Each row below holds a small network's activations on one input, seen along a few directions.
Each table varies a few parts of the input and shows all the possible inputs, shuffled.
A made-up example of a description, with smaller parts first: one of 2 separate values, together with either a single point or one of 9 places along a line or (one of 4 places along a line, together with one of 5 places around a ring).
Shared parts are said once, and a part with two or three values counts as separate values.

Other details of the inputs shift rows strongly along two fixed directions, in all tables alike. That doesn't count.
To show where, the next rows are all for the same input, with only those details redrawn:
[ 36.7 -13.2  10.5   0.0 -15.8   2.3  14.5 -11.0 -16.4   4.9  11.9  11.6
   2.6   5.1]
[ 57.8 -16.8  17.9  15.5 -20.4  11.9  27.1 -17.3 -24.4   6.0  -7.0  11.6
  14.2   7.9]
[ 63.9 -37.4   6.1  -3.2 -36.6   7.6  16.1 -27.7 -29.3   4.8  29.1  22.1
   4.8  10.8]
[ 12.4  21.8  25.4  20.3   6.5   5.2  20.8   6.6   1.0   3.9 -33.9  -0.2
   5.7   3.1]
[ 63.1 -35.5   4.9  -3.8 -34.2   7.2  18.1 -26.8 -29.6   5.1  28.6  20.8
   5.5   9.1]
[-31.3  18.4   6.7 -19.5  14.8 -12.6  -6.1  16.2  12.7   1.2  21.4   0.7
 -21.7  -1.3]
[ 10.0 -11.4  -2.3 -21.5  -9.6  -8.5   0.8  -4.9  -7.0   1.8  42.7  11.5
 -15.0   4.1]
[ 42.9   6.7  22.9  20.7 -10.3  14.0  30.3  -5.9 -10.1   5.7 -34.7   5.8
  12.7   5.3]

Table:
r1: [-30.7  28.8   1.5  13.4  24.5  -0.3 -10.5  22.1  16.6 -14.3 -39.3 -20.3
   1.3  -5.3]
r2: [-52.9  27.7   5.4  12.0  25.4  -9.2  -4.1  28.1  27.4  -5.9 -40.9 -18.4
  -5.1 -14.6]
r3: [-56.7  30.5 -21.9   1.1  23.2  -5.9 -22.3  27.6  34.6   9.4  -6.0 -14.7
 -10.9  -7.5]
r4: [-18.2   5.3  -3.1   2.7  10.3  -9.3  -4.7   2.3  14.0  -6.1 -18.7  -5.6
   8.2  -7.1]
r5: [ 30.9  -5.9  10.0  20.8  -1.6   4.3   9.2 -15.6 -15.3  -8.4 -43.4 -10.5
  12.3   0.1]
r6: [ 27.5 -14.3  12.0  -1.2 -25.1   6.1  24.5 -13.8 -11.3   5.3   7.1   9.5
  22.3   1.4]
r7: [ -3.4  -5.0 -10.2  16.4  -5.1   8.6   1.6   2.6   4.2  18.1 -15.6  -5.0
   3.7  -3.1]
r8: [-23.6  -9.2  -7.1 -10.9   1.6 -17.8  -6.1   0.1   9.4  -3.6   3.2  -1.9
  -7.0  -7.8]
r9: [  6.6  -8.0  -1.7 -32.8 -11.6  -0.7  -9.2 -13.4 -12.3  -4.9  45.3   6.7
  -6.2   3.6]
r10: [  2.3 -20.3  -5.0  -5.8  -5.1 -10.9  -1.9 -17.3  -6.8  -5.3   7.4  -4.3
 -10.3  -5.6]
r11: [-37.9   2.7  -5.2 -38.1  13.4 -21.0 -19.5  12.8   9.5   1.6  58.4   8.0
 -30.3  -0.6]
r12: [-11.6  38.3  32.4  20.7  15.7   7.3  24.4  10.6   7.3   2.8 -50.8 -12.6
  12.1  -5.6]
r13: [ 35.7 -23.2  -6.0  26.9 -14.0  18.7  13.8 -20.2 -18.9  16.5 -16.6  -3.4
   8.2   3.7]
r14: [ 11.1   7.1   8.0 -10.2  -9.7   7.7   1.7  -7.5  -2.8  -6.9   9.1   4.1
  16.4  10.9]
r15: [ 21.3  -9.5  -9.6  20.7  -2.4  14.3  -0.7  -9.0 -16.2   9.9 -18.0  -8.3
   4.1   7.6]
r16: [ -7.5  -0.2  -6.9  -3.1   5.0  -6.7 -10.9  -3.0   1.4 -11.9  -6.4  -7.8
   2.1  -0.2]
r17: [ -2.5 -32.5 -23.8 -13.7 -10.8  -2.9 -14.0 -13.0 -14.7   1.3  42.5   6.7
 -19.2  -3.7]
r18: [ 17.2  -0.4  -8.1  25.8  -4.1  13.5  -0.8  -4.6  -7.8  -4.3 -26.3  -1.7
  13.8   4.6]
r19: [-16.0  33.9  20.0   5.2   9.1   5.9  12.5  12.5  19.9  -1.0 -31.3  -4.5
  23.6  -3.7]
r20: [  8.0 -15.1   0.0  11.8  -4.3   1.8   3.4  -9.1  -7.4  -7.9 -11.7  -6.7
  -5.6  -6.9]
r21: [ 21.7 -27.6  -8.3 -28.1 -22.8  -4.3  -6.3  -9.5  -3.3   1.5  56.5  26.7
   8.7   8.9]
r22: [-47.4  -2.4 -22.5 -14.9   8.2 -12.4 -20.2  15.2  12.6   2.8  22.8   2.0
 -19.4 -10.7]
r23: [ 25.8  -0.6   1.0  31.1   2.9  16.2   7.9  -6.6 -15.0  -3.2 -41.9  -6.2
   9.3   2.5]
r24: [-20.0  -7.2 -11.5 -49.9   3.1 -15.4 -32.3   1.2   2.1  -3.5  75.0  15.2
 -31.0   5.3]
r25: [-41.6   0.6 -13.9 -20.5  21.4 -10.9 -29.1  10.5   6.6 -13.1  23.6 -11.1
 -25.4  -9.2]
r26: [ -2.2 -10.2 -25.8  -1.3  -0.1   5.9 -16.9  -2.2  -3.3   7.5  17.6  -6.0
   0.0   7.2]
r27: [-37.1  24.3   0.2  11.6  21.5  -4.9  -6.9  22.4  24.5  -8.4 -35.5 -15.9
   5.5 -12.0]
r28: [-49.1   0.7 -12.0 -47.6   9.5 -24.2 -17.7  20.2  20.2   3.4  65.9  12.0
 -24.4  -1.6]
r29: [ 15.2  -5.4  -8.8  25.4  -5.3  11.0   5.5  -4.5  -0.1   1.4 -22.9   1.7
  19.4  -1.5]
r30: [-20.5  64.2  28.7  24.0  32.9   8.2   8.2  31.9  27.6  -6.1 -67.3 -11.9
  15.1   6.4]
The inputs of r19 and r9 match in every part but one. If r4 is changed in the same way as r19 into r9, which row does it become? -> r5
What is each input in this table made of? -> one of 5 places around a ring, together with either one of 2 separate values or one of 4 places along a line
Which other rows does r3 become when the place on the line of 4 takes its other values? List them by row number. -> r4, r27, r29
Which other rows does r24 become when the choice among 2 separate values takes its other values? List them by row number. -> r9
List by row number the other rows that have the place on the ring of 5 in common with r6. -> r2, r7, r8, r22, r28

Table:
r31: [ 71.3 -56.7  -7.5   3.5 -39.8   3.1  14.4 -34.6 -31.4   6.1  33.2  27.2
   4.9   7.7]
r32: [  9.1  -7.4  -5.9  23.6  -3.1   8.0  11.9   2.9  -5.3   6.3 -21.6  -4.6
  14.5  -3.1]
r33: [-20.6 -13.0 -17.6 -11.9  -0.6 -10.5 -16.3   0.2   4.2  -9.3  22.9  -1.0
   2.7  -6.2]
r34: [ 12.1  -5.0   2.0   9.5  -7.4   1.8   8.6 -16.1  -4.3  -7.8 -21.8  -8.1
   9.7  -0.8]
r35: [-14.2  -4.2 -20.8  -2.3   5.7   3.6 -18.7   0.9   3.2  -1.2  21.2  -3.3
  -4.7  -0.4]
r36: [ 13.9  18.3   9.4  21.7  10.6   3.8   6.2  11.2   2.2   0.1 -36.4  -1.8
   2.2   5.6]
r37: [  8.1  11.8  10.5  11.4  10.2  -8.5   8.4   1.9   5.2  -7.9 -26.3   0.7
   8.3  -2.1]
r38: [-17.0  -3.2  -4.7 -21.5 -12.0  -5.7  -6.5   6.1   9.5  11.2  45.4  12.8
  -6.7   4.9]
r39: [-35.6  21.0  13.6 -16.2  15.6 -10.8  -7.9  16.0   6.7 -13.0  -3.0  -7.4
 -15.5  -4.3]
r40: [ 17.3   9.2  15.8   6.5   1.0  14.7   4.7   0.3 -10.9  -3.0 -20.6  -3.6
  -4.5   3.3]
r41: [ -4.2  10.6  10.5  25.2   7.9   4.7  10.4   3.4   5.7   8.9 -40.7 -17.2
   2.7  -6.5]
r42: [-12.4   9.6  -9.9 -23.6   4.8   0.1  -8.4   4.9  10.7   6.0  28.7   8.2
  -1.7   7.4]
r43: [-16.4  -7.4 -17.0 -14.3   0.1  -4.3 -18.8  -8.2  -3.7   3.3  25.8  -2.3
 -16.6   3.9]
r44: [ 12.0   1.0  19.6  11.5   1.6   5.9  16.9  -1.2  -8.4   4.3 -19.1  -3.2
  -2.1  -0.6]
r45: [-23.2  15.3   1.7 -23.2   5.4  -5.9  -4.8  12.3  16.6  -4.0  12.5   3.6
   6.6  -9.0]
What is each input in this table made of? -> one of 3 separate values, together with either a single point or one of 4 places along a line
The inputs of r44 and r39 match in every part but the choice among 3 separate values. If r32 is changed in the same way as r44 into r39, which row does it become? -> r33
List by row number the other rows that have the choice among 3 separate values in common with r43. -> r35, r36, r40, r42
